A small network was shown many inputs. Here are its activations along a few directions, one row for each input.
Each table varies a few parts of the input and shows all the possible inputs, shuffled.
Descriptions start from the smaller parts, as in this example, which fits no table here: one of 3 separate values, together with either a single point or one of 11 places along a line or (one of 4 places along a line, together with one of 5 places around a ring).
Shared parts are said once, and a part with two or three values counts as separate values.

Other details of the inputs shift rows strongly along two fixed directions, in all tables alike. That doesn't count.

A family of inputs:
r1: [-24,-3,3,-22,4,-36,-1,-12,-27,-8,8,5,12]
r2: [-18,-5,-9,11,30,-5,-10,-13,-4,-18,15,26,-12]
r3: [11,7,13,-12,-15,-14,2,1,-12,4,-9,-24,-2]
r4: [18,-2,1,11,-4,36,4,8,29,21,-6,12,18]
r5: [14,5,16,-15,-23,-9,8,3,-10,12,-10,-25,4]
r6: [21,-4,1,13,-2,22,0,11,14,9,-10,-4,-18]
r7: [-17,2,2,-5,7,-23,-4,-10,-22,-20,-1,-6,-29]
r8: [11,13,-17,3,-20,2,12,14,8,10,4,-19,24]
r9: [4,-4,-8,20,18,32,-7,1,22,2,-2,25,-3]
r10: [31,2,6,6,-9,27,8,12,19,9,-11,-14,-6]
r11: [22,3,11,-12,-30,8,8,5,8,16,-14,-31,10]
r12: [7,-2,-6,21,16,32,-5,2,24,6,3,23,3]
r13: [-4,-6,-9,22,13,30,-12,-8,23,-1,4,23,-7]
r14: [-5,4,10,-24,-2,-38,4,-2,-28,-18,1,-26,-5]
r15: [11,-4,-2,11,13,14,3,5,7,-19,0,-6,-24]
r16: [15,-1,14,-16,-38,18,9,7,13,38,-13,-10,44]
r17: [11,14,-26,33,6,23,-1,10,22,4,4,4,-6]
r18: [-29,-1,-6,0,14,-14,-13,-15,-10,-13,1,18,-10]
r19: [3,-2,8,-13,-25,16,0,-1,12,23,-8,-5,30]
r20: [-21,-1,-3,8,16,-9,-9,-9,-8,-8,4,24,-11]
r21: [-19,-3,5,-28,-2,-32,2,-5,-22,-5,4,-2,20]
r22: [-17,-6,-8,2,24,-8,-11,-7,-6,-19,11,20,-5]
r23: [1,4,1,3,19,-13,-4,-1,-11,-18,-1,-3,-27]
r24: [-24,-5,-8,6,28,-17,-6,-12,-13,-21,12,25,-13]
r25: [-3,7,20,-44,-35,-27,9,-1,-18,26,-6,-20,50]
r26: [-10,-4,-4,4,23,-20,-2,-5,-20,-27,7,5,-38]
r27: [28,-5,18,-25,-35,6,18,19,10,20,-10,-37,22]
r28: [5,4,15,-23,-17,-23,11,5,-18,6,-5,-23,5]
r29: [-23,-4,-9,7,31,-14,-8,-8,-7,-25,14,26,-11]
r30: [-11,0,0,8,16,-20,-6,-5,-20,-19,3,5,-36]
r31: [-28,0,-4,5,16,-13,-11,-14,-8,-13,7,20,-10]
r32: [-5,0,4,-7,11,-23,-2,2,-17,-12,0,-3,-26]
r33: [16,15,-21,33,-11,25,1,10,21,15,-2,-3,3]
r34: [-1,2,6,-7,-4,2,-2,-2,2,12,3,6,23]
r35: [-1,3,11,-21,-5,-34,5,-4,-28,-10,-1,-24,-4]
r36: [-16,4,11,-16,-14,-22,1,-8,-17,10,1,0,23]
r37: [4,13,-27,32,-5,20,-2,5,19,6,1,1,-4]
r38: [24,-9,-3,15,-5,48,7,8,37,20,-2,9,22]
r39: [-13,0,1,-3,18,-29,-1,-8,-28,-28,6,-2,-31]
r40: [12,-3,0,19,-2,37,-7,2,27,18,-1,16,13]
r41: [-15,-3,5,-22,-3,-24,-1,-10,-19,0,5,1,18]
r42: [12,-7,-8,27,12,32,-5,3,22,-9,-5,8,-38]
r43: [18,-10,-4,19,15,21,-1,9,15,-8,-1,3,-32]
r44: [-3,-1,13,-30,-13,-34,13,5,-26,-7,1,-26,4]
r45: [6,9,-36,44,20,23,-3,5,18,-9,11,13,-17]
r46: [9,-11,-11,21,17,37,-2,7,29,-4,3,21,0]
r47: [-7,3,16,-37,-28,-37,8,-1,-26,10,-8,-31,7]
r48: [16,0,15,-17,-40,19,7,6,14,39,-11,-12,48]
r49: [9,-4,5,-10,-13,14,5,6,15,13,2,-3,35]
r50: [-25,-3,-5,4,13,-8,-9,-11,-5,-11,3,20,-12]
Description of these inputs: one of 5 places along a line, together with either a single point or one of 4 places along a line or one of 5 places around a ring.
- The inputs of r19 and r41 match in every part but the place on the line of 5. If r18 is changed in the same way as r19 into r41, which row does it become? => r1
- The inputs of r12 and r38 match in every part but the place on the line of 5. If r28 is changed in the same way as r12 into r38, which row does it become? => r26
- A walk changes only the place on the line of 5. It starts at r15 and steps to r39. List the rest of the walk in order. => r10, r5, r7
- List by row number the other rows that have the place on the line of 5 in common with r40. => r3, r5, r6, r16, r20, r30, r33, r36, r48
- Change only the place on the line of 5 in r23. List by row number the other rows that result. => r3, r11, r14, r35

A family of inputs:
r51: [10,-11,6,-9,-10,33,0,5,27,18,-6,6,27]
r52: [17,5,-3,17,-5,17,5,8,14,22,-1,6,11]
r53: [-8,-11,-6,12,25,-2,-1,-4,-4,-28,0,12,-39]
r54: [-9,5,2,-2,15,-21,-17,-5,-20,-17,-5,1,-32]
r55: [23,-9,17,-7,-14,34,6,9,20,27,-9,4,29]
r56: [4,3,19,-28,-32,-13,11,12,-6,13,-14,-29,14]
r57: [1,-9,-25,34,35,43,-12,5,37,-11,11,38,-10]
r58: [22,-4,15,0,-14,30,2,-4,21,9,-6,-8,16]
r59: [14,14,-6,-1,-2,-5,-3,4,-3,9,-5,-17,-1]
r60: [-39,11,-10,1,9,-49,-8,-15,-40,-17,11,6,-13]
r61: [-12,-9,-20,30,23,31,-15,-9,26,-13,1,28,-25]
r62: [-10,-10,15,-19,5,-36,-1,-6,-29,-17,7,-11,-20]
r63: [3,-2,-16,15,-11,27,0,4,28,11,-1,2,18]
r64: [22,-3,-8,8,-7,20,19,11,17,4,-4,-12,1]
r65: [-29,6,8,-13,13,-49,-7,-16,-41,-10,4,14,-16]
r66: [-8,13,14,-30,-21,-36,9,-10,-29,0,6,-28,33]
r67: [-1,-3,-9,22,31,13,-8,2,7,-9,10,32,-7]
r68: [-3,5,13,-19,-39,-9,7,-4,-11,24,-8,-17,24]
r69: [19,-2,11,-25,-26,-15,18,11,-9,12,2,-33,23]
r70: [-15,11,-16,16,25,-12,-5,4,-7,-28,8,7,-34]
- What is each input in this table made of? => one of 2 separate values, together with either a single point or one of 4 places along a line or one of 5 places around a ring
- The inputs of r67 and r55 match in every part but the choice among 2 separate values. If r60 is changed in the same way as r67 into r55, which row does it become? => r68
- Change only the choice among 2 separate values in r59. List by row number the other rows that result. => r54
